Look-ups in named tables: a row name and a column name give one cell, copied from the table.

Puvu =
	Pusamam	Gor	Fodufe	Gavaso	Rebunuz	Fovaler	Riziku	Sov	Gif	Sev
Riv	0.264	0.726	0.774	0.494	0.407	0.381	0.589	0.255	0.299	0.419
Delopat	0.502	0.554	0.518	0.676	0.451	0.618	0.301	0.289	0.496	0.617
Bazer	0.690	0.800	0.435	0.196	0.509	0.510	0.742	0.678	0.519	0.217
Pila	0.380	0.679	0.203	0.580	0.405	0.681	0.643	0.256	0.355	0.310
Regurad	0.766	0.282	0.501	0.582	0.417	0.752	0.520	0.282	0.725	0.725
Fot	0.538	0.789	0.374	0.251	0.409	0.282	0.232	0.320	0.349	0.374
Noditug	0.652	0.408	0.638	0.798	0.742	0.595	0.630	0.386	0.481	0.552
Nakaru	0.600	0.319	0.499	0.263	0.339	0.642	0.266	0.293	0.341	0.778
Sur	0.707	0.745	0.490	0.698	0.619	0.460	0.651	0.694	0.764	0.385
Vagenuv	0.462	0.780	0.292	0.693	0.581	0.355	0.232	0.215	0.218	0.463
Ped	0.219	0.733	0.609	0.482	0.330	0.319	0.199	0.304	0.495	0.675
Karuvab	0.519	0.394	0.391	0.575	0.540	0.765	0.332	0.642	0.265	0.356
Sozenab	0.199	0.699	0.687	0.270	0.644	0.227	0.477	0.528	0.242	0.195
Rit	0.769	0.627	0.464	0.335	0.641	0.757	0.265	0.660	0.229	0.625

Sev of Bazer: 0.217
Gavaso of Pila: 0.580
Gor of Nakaru: 0.319
Gavaso of Sur: 0.698
Fodufe of Rit: 0.464
Fovaler of Fot: 0.282
Fodufe of Noditug: 0.638
Sov of Rit: 0.660
Gor of Pila: 0.679
Riziku of Bazer: 0.742
Riziku of Nakaru: 0.266
Pusamam of Sozenab: 0.199
Gor of Regurad: 0.282
Sev of Noditug: 0.552
Rebunuz of Fot: 0.409
Gif of Fot: 0.349
Sev of Riv: 0.419
Row with the largest Gor: Bazer

Table Gokefe
fields: Sop, Pomi, Zut, Menovol, Kaz, Nason, Gudu, Mimituk
Rep: [177, 444, 311, 507, 486, 574, 346, 395]
Zev: [757, 558, 680, 411, 372, 323, 528, 474]
Fezu: [443, 443, 431, 387, 509, 491, 496, 478]
Zizugef: [468, 508, 529, 358, 457, 245, 502, 419]
Vugi: [775, 575, 719, 338, 416, 311, 648, 527]
Dof: [254, 344, 205, 581, 507, 646, 424, 402]
Rari: [466, 367, 418, 429, 494, 611, 494, 412]
Zitig: [315, 454, 369, 510, 488, 527, 535, 515]

Menovol of Zev: 411
Menovol of Rep: 507
Nason of Zitig: 527
Sop of Zizugef: 468
Gudu of Zizugef: 502
Menovol of Zitig: 510
Zut of Vugi: 719
Sop of Vugi: 775
Zut of Dof: 205
Nason of Fezu: 491
Zut of Rari: 418
Pomi of Vugi: 575
Sop of Rari: 466
Menovol of Zizugef: 358
Pomi of Dof: 344
Gudu of Fezu: 496
Row with the largest Sop: Vugi

Table Bakeze
	Zagu	Muz	Birolof	Nipab	Rezo	Bok	Kad	Zuger
Zezibu	145	207	189	113	139	164	82	79
Rinos	55	145	134	162	159	155	120	51
Finevif	144	31	116	125	141	164	48	195
Didut	173	155	121	166	166	158	177	112
Vitafo	166	217	175	135	82	128	160	111
Nit	151	108	175	172	87	188	126	208
Mufaku	221	86	117	115	179	134	105	145
Gafeze	146	129	145	185	164	111	184	106
Zuz	219	125	157	97	128	150	116	89
Defepo	104	176	186	155	128	121	138	144
Pobesa	175	151	162	149	137	119	97	126
Tasolis	164	5	132	188	163	210	178	140
Piteken	106	210	188	104	88	120	72	134

Defepo, Nipab -> 155
Defepo, Bok -> 121
Rinos, Bok -> 155
Vitafo, Nipab -> 135
Didut, Muz -> 155
Mufaku, Zuger -> 145
Tasolis, Nipab -> 188
Didut, Birolof -> 121
Zuz, Rezo -> 128
Gafeze, Muz -> 129
Didut, Bok -> 158
Which row has the largest Bok? Tasolis

Roz:
columns: Faliza, Kapid, Rubi, Kerete, Gilo, Neb
Mosuko: [117, 135, 145, 151, 108, 147]
Vol: [119, 110, 111, 113, 129, 121]
Narur: [95, 106, 124, 137, 103, 149]
Pul: [75, 62, 80, 100, 113, 134]
Lil: [170, 193, 182, 167, 128, 131]
Boz: [138, 150, 148, 144, 123, 132]

What is the Faliza of Mosuko in Roz?
117
What is the Kerete of Boz in Roz?
144
What is the Faliza of Boz in Roz?
138
What is the Kapid of Mosuko in Roz?
135
What is the Rubi of Boz in Roz?
148
What is the Kapid of Lil in Roz?
193
What is the Kapid of Narur in Roz?
106

Kan:
          Tuz  Nulofun  Donim  Sorime   Ven   Ded  Guvafu   Pon
Razava   0.56     0.57   0.62    0.62  0.89  0.12    0.55  0.52
Nazozi   0.58     0.53   0.60    0.73  0.80  0.14    0.55  0.23
Fugopof  0.57     0.64   0.61    0.63  0.90  0.24    0.55  0.37
Katof    0.56     0.70   0.60    0.55  0.39  0.85    0.56  0.52
Sobugok  0.57     0.57   0.58    0.69  0.05  0.95    0.56  0.27
Rik      0.52     0.61   0.64    0.48  0.79  0.25    0.56  0.97
Dut      0.56     0.59   0.60    0.63  0.29  0.74    0.56  0.43
Gam      0.58     0.59   0.57    0.73  0.07  0.98    0.56  0.11
Vusasal  0.57     0.65   0.61    0.62  0.92  0.26    0.55  0.38

What is the Tuz of Nazozi in Kan? 0.58
What is the Ven of Gam in Kan? 0.07
What is the Donim of Sobugok in Kan? 0.58
What is the Guvafu of Gam in Kan? 0.56
What is the Guvafu of Dut in Kan? 0.56
What is the Donim of Dut in Kan? 0.60
What is the Sorime of Vusasal in Kan? 0.62
What is the Donim of Razava in Kan? 0.62
What is the Pon of Rik in Kan? 0.97
What is the Guvafu of Sobugok in Kan? 0.56
What is the Sorime of Katof in Kan? 0.55
What is the Ven of Rik in Kan? 0.79
What is the Pon of Nazozi in Kan? 0.23
What is the Nulofun of Rik in Kan? 0.61
What is the Tuz of Fugopof in Kan? 0.57
What is the Donim of Fugopof in Kan? 0.61
What is the Ven of Vusasal in Kan? 0.92
Row with the largest Pon: Rik

